These are the activations of a small neural network, seen along a few directions. Each row is one input.
Each table varies a few parts of the input and shows all the possible inputs, shuffled.
Descriptions start from the smaller parts, as in this example, which fits no table here: one of 8 places around a ring, together with either a single point or (one of 2 separate values, together with one of 4 places along a line) or one of 9 places along a line.
Shared parts are said once, and a part with two or three values counts as separate values.

Table:
row 1: [-1.35 -3.36 -0.50  1.91 -2.26 -2.03  0.23 -3.35  3.27  1.36  0.28  2.48
 -4.33]
row 2: [ 1.62  0.81 -0.50  2.92 -0.80  5.21 -1.77  0.43  3.07 -1.90  3.84 -2.66
  1.88]
row 3: [ 2.88  3.09 -2.18  0.21  1.78  4.19 -4.29  1.37 -1.09  2.17  7.44 -0.32
 -0.16]
row 4: [ 0.75 -0.55 -1.25 -1.83 -1.55 -4.81 -2.37 -2.13  1.99  5.42  4.75  3.10
 -0.36]
row 5: [ 4.81  1.01  0.47  1.15  2.16  5.10  2.02  0.11  0.10 -1.29 -0.04 -0.34
  0.43]
row 6: [-2.55 -3.87 -0.03  2.70 -1.66 -3.69  3.75 -1.10  1.68  1.86 -0.73  0.88
 -2.57]
row 7: [ 4.49  1.82 -0.07 -1.25  1.31  5.07  2.31  3.41 -0.60 -0.52 -1.85  0.44
  2.75]
row 8: [-4.05 -0.67 -1.67 -1.90 -1.22 -3.48  3.78 -0.91 -2.89  1.57 -3.93  2.44
  2.98]
row 9: [-0.28  3.77 -2.23 -2.45  0.72  5.06  2.09 -1.19 -4.85 -3.09 -1.74 -0.13
  1.97]
row 10: [-3.75 -2.57  1.00 -1.62 -2.95 -2.72  2.88  1.39 -0.59  2.63 -2.48  1.57
  0.04]
row 11: [-2.56  0.52  6.98  0.17  4.47 -7.90 -8.63  1.96 -0.09 -8.23 -5.53 -7.47
 -2.63]
Describe the family of inputs behind these rows.
Answer: either a single point or (one of 2 separate values, together with one of 5 places along a line)
Start at row 9 and move only the place on the line of 5, one step at a time. The first step leads to row 7. Which rows follow, in order?
Answer: row 5, row 2, row 3

Table:
row 12: [ 0.17 -1.98  4.75  1.39  3.70 -4.10 -2.04  1.20 -0.21 -2.36 -5.20 -1.36
 -5.01]
row 13: [ 3.91  0.40 -2.05 -2.86  0.06  3.87 -3.12 -0.16 -0.19  1.41  1.24  1.64
  2.84]
row 14: [ 0.87  2.12 -0.44 -1.93 -3.13  4.58  1.78  0.22 -2.55  0.68 -0.76 -0.21
  2.71]
row 15: [-1.34 -0.76 -2.33  2.92  0.60  4.87  5.35  0.82  0.00  0.95  1.36  0.65
  1.37]
row 16: [-0.26  0.54 -2.81  1.48 -2.22  4.87  3.55 -1.16  1.28  0.57  1.62  2.30
  0.11]
row 17: [ 2.73  3.73 -0.12 -0.41 -0.26  3.08 -0.27  1.72 -1.48  1.57  4.58 -0.47
  1.89]
row 18: [-3.53 -0.15  2.46  0.13  0.81 -6.27 -3.93  0.48  0.20 -3.74 -2.67 -3.58
 -1.84]
row 19: [-4.03  0.01  3.10 -0.02  1.52 -6.60 -4.61 -0.13  0.00 -3.79 -2.09 -1.79
 -0.56]
row 20: [-2.70 -3.00 -3.01 -2.91 -3.85 -5.49  5.69 -1.69  0.45  7.53 -0.30  6.39
 -0.73]
row 21: [ 0.28  2.27 -0.67 -0.14 -0.39  4.49  4.58  0.84 -2.40 -1.78  0.10  0.53
  3.23]
row 22: [-1.86 -1.03  2.29  1.25  1.22 -5.97 -1.82  1.33  2.07 -4.16 -4.27 -4.58
 -1.84]
row 23: [ 4.20  0.77 -1.99 -2.65  0.72  3.45 -0.53 -1.22 -1.27  0.33 -0.13  1.70
  3.53]
row 24: [-0.65 -1.91  3.93  0.89  3.03 -4.35 -2.51  1.05 -0.14 -3.24 -4.40 -1.43
 -4.12]
row 25: [ 2.45  0.24 -2.89  0.73 -0.63  3.53  3.32 -2.14  2.44  1.14  2.26  1.98
  0.10]
row 26: [-4.34 -0.22  3.44 -1.47  2.96 -6.56 -4.49 -1.28 -0.61 -2.49 -1.46 -3.07
 -1.25]
row 27: [ 2.29 -0.96 -1.77  0.54 -3.22  3.71 -0.63 -0.90  2.40  3.52  3.46  0.88
 -0.17]
row 28: [ 1.79 -0.04 -1.88  3.07 -0.91  2.88 -0.34  1.03  0.01  3.86  6.64  0.42
 -0.24]
Describe the family of inputs behind these rows.
Answer: either a single point or one of 6 places along a line or (one of 2 separate values, together with one of 5 places along a line)
Which other rows belong to the same alternative as row 22? List them by row number.
Answer: row 12, row 18, row 19, row 24, row 26

Table:
row 29: [-2.58  0.87  0.57  0.75 -1.38 -1.64 -1.36  0.81 -0.12  1.83  6.54 -0.70
  2.25]
row 30: [-4.16 -2.09 -1.00 -0.62 -2.19 -0.32  3.60 -0.80 -0.43 -0.12 -3.87  0.54
 -0.47]
row 31: [ 0.19  1.60  3.54 -0.26  1.14  0.91 -1.85  3.05 -3.27 -5.37 -2.12 -4.71
  2.15]
row 32: [-1.92  1.15  0.60  1.43 -0.84  0.30 -1.32 -1.31 -0.02 -4.25 -4.03 -3.57
  1.12]
row 33: [ 4.21  3.91 -4.54 -4.13 -2.58  5.39  1.52 -1.50  0.65  3.67  3.71  2.66
  5.76]
row 34: [ 3.09  0.77  2.41 -0.11  3.88  0.44 -2.97  0.47 -0.65 -2.61 -0.01 -4.49
 -2.67]
row 35: [-1.23 -0.31 -0.62 -0.19 -0.43 -4.38  2.73 -0.86 -1.24  5.13  1.98  2.56
 -0.21]
row 36: [ 2.71  2.82 -3.21 -1.52 -2.42  9.24  4.87  0.07 -0.82  0.15  0.06  1.41
  6.57]
row 37: [ 1.08  0.15  0.85  1.74  0.23  1.23 -4.16  0.18  3.66 -2.36 -0.33 -2.58
 -2.35]
row 38: [-0.78 -0.87  1.70 -1.94  1.10 -0.91  2.40  3.75 -1.84 -2.17 -4.89 -0.52
  1.38]
row 39: [ 6.10  2.18 -3.84 -1.31 -0.27  8.64  3.15 -0.45  0.91  0.99  4.20  3.56
  1.43]
row 40: [-0.82  0.03 -1.27  0.87  0.07 -3.13 -3.88 -2.82 -0.08  0.13  2.78  0.41
  1.01]
row 41: [-1.18  1.92  0.43 -0.79 -0.79 -2.16 -6.17 -1.05  1.88 -1.26  1.51 -0.74
  1.91]
row 42: [-3.30 -1.62  1.68  1.12 -1.27  0.48  4.52  0.83 -3.28  2.40 -1.59  1.04
 -0.28]
row 43: [ 1.06 -2.78  0.67  3.04 -0.21  1.21  1.58  2.53 -0.47  3.72  1.54  1.94
 -3.29]
row 44: [ 1.06  3.10  2.24 -2.48  2.04 -3.17 -4.55 -1.29 -2.55 -1.49  0.74 -2.09
  0.86]
row 45: [-1.44 -0.87 -0.20 -3.50  0.00 -3.95 -2.11 -2.70  0.36  1.99 -2.10  3.66
 -1.01]
row 46: [-3.20 -0.39 -0.66  2.47 -0.35  0.07  1.15 -1.00 -0.03 -3.20 -0.38 -2.28
  1.13]
row 47: [-2.37  0.88  2.32  3.96  0.09  0.64  2.35  0.54 -1.97 -0.11  1.45 -2.39
  2.01]
row 48: [ 1.18 -1.58 -0.42  3.59  0.64  1.00 -1.95 -0.18  2.43 -2.28  3.72 -1.22
 -3.00]
row 49: [ 3.20 -0.07  1.35 -0.75  3.73 -1.06  0.47  2.40  0.40 -0.21 -2.99  0.51
 -4.03]
row 50: [-2.45 -2.75 -2.52 -2.83 -0.68 -3.66  0.48 -2.46  0.36  3.18  0.15  2.62
 -0.35]
row 51: [-0.30 -3.25 -2.45  1.19 -1.81 -0.18  1.59  1.22  3.77  1.66  0.60  1.66
 -4.17]
row 52: [ 2.29 -0.69 -0.20  1.19  1.22 -1.15 -0.70  0.28  3.39  0.35 -3.33  2.33
 -4.06]
row 53: [-1.41 -2.26  0.54 -0.23 -1.98 -0.86  2.25  0.81  1.85 -2.08 -5.69  0.75
  1.60]
row 54: [ 0.89 -0.64  1.40  4.11  1.57  1.52 -0.40 -0.40 -0.22  0.92  4.93 -1.41
 -2.76]
row 55: [ 0.09  0.81  0.61 -4.78  1.49 -4.49 -1.25 -0.13 -2.65  1.41 -2.60  1.03
 -0.50]
Describe the family of inputs behind these rows.
Answer: one of 3 separate values, together with either a single point or (one of 2 separate values, together with one of 4 places along a line)
Changing only the choice among 3 separate values turns row 39 into row 36. The same change can be made to row 54. Which row results?
Answer: row 47
Which other rows does row 31 become when the choice among 2 separate values takes its other values? List them by row number.
Answer: row 38
List by row number the other rows that have the choice among 3 separate values in common with row 50.
Answer: row 29, row 33, row 35, row 40, row 41, row 44, row 45, row 55

Table:
row 56: [-1.20 -1.69  5.95 -0.98  0.50 -7.52 -8.69 -0.42  0.48 -0.56  2.21 -3.39
 -4.33]
row 57: [-6.73 -0.48  3.61  2.49  2.64 -7.88 -2.35 -0.85 -1.42 -4.18 -6.68 -3.78
 -1.23]
row 58: [ 6.07  3.01 -0.14  3.49  1.62  8.42  0.62  0.08  2.43 -2.05  4.62 -2.92
  0.82]
row 59: [ 6.94  6.84 -1.39  0.67  0.31  7.45 -6.10 -1.37  0.19 -1.67  7.15 -0.32
  1.59]
row 60: [ 3.45  5.68  0.00 -4.18  1.17  5.56  0.15  2.56 -3.20 -4.11 -2.14 -0.61
  6.75]
row 61: [-5.02 -3.65  4.55  2.68  3.76 -5.95 -3.97  1.68  0.52 -1.91 -5.02 -3.29
 -4.54]
row 62: [ 1.37 -2.82 -4.86  2.32 -4.95 -0.29  5.28  0.00  4.02  5.45  3.63  3.52
 -2.03]
row 63: [-0.03 -1.50 -0.88 -5.30 -2.55  0.29  6.84 -2.25 -1.33  7.04 -2.72  7.24
  3.29]
row 64: [ 0.14 -5.59 -3.91  0.28 -2.95  1.91  5.73 -0.15  0.55  6.64 -0.10  4.61
 -1.72]
row 65: [-3.99 -1.83 -2.55  0.21 -2.80  0.39  7.68 -2.34 -1.93  5.20  0.15  4.57
  1.87]
row 66: [-2.91 -3.17  6.33  3.01  1.55 -5.65 -3.93  1.50  2.79 -2.95 -1.40 -2.75
 -6.57]
row 67: [ 3.81  0.93 -1.41  1.13  1.92  8.08  0.49  1.83 -1.83 -2.28  1.61 -3.15
  1.10]
row 68: [ 0.44  0.35 -6.12 -1.19 -3.34 -1.55 -0.77 -1.19  3.11  6.23  6.68  5.56
  0.10]
row 69: [ 2.07  4.22 -0.56  0.11  0.29  5.29  2.06  0.96 -4.97 -5.53  0.87 -2.98
  4.49]
row 70: [-4.41 -0.30  1.37 -4.75  2.84 -8.54 -3.05 -0.03  0.60 -5.31 -8.88 -2.32
  0.40]
Describe the family of inputs behind these rows.
Answer: one of 3 separate values, together with one of 5 places along a line
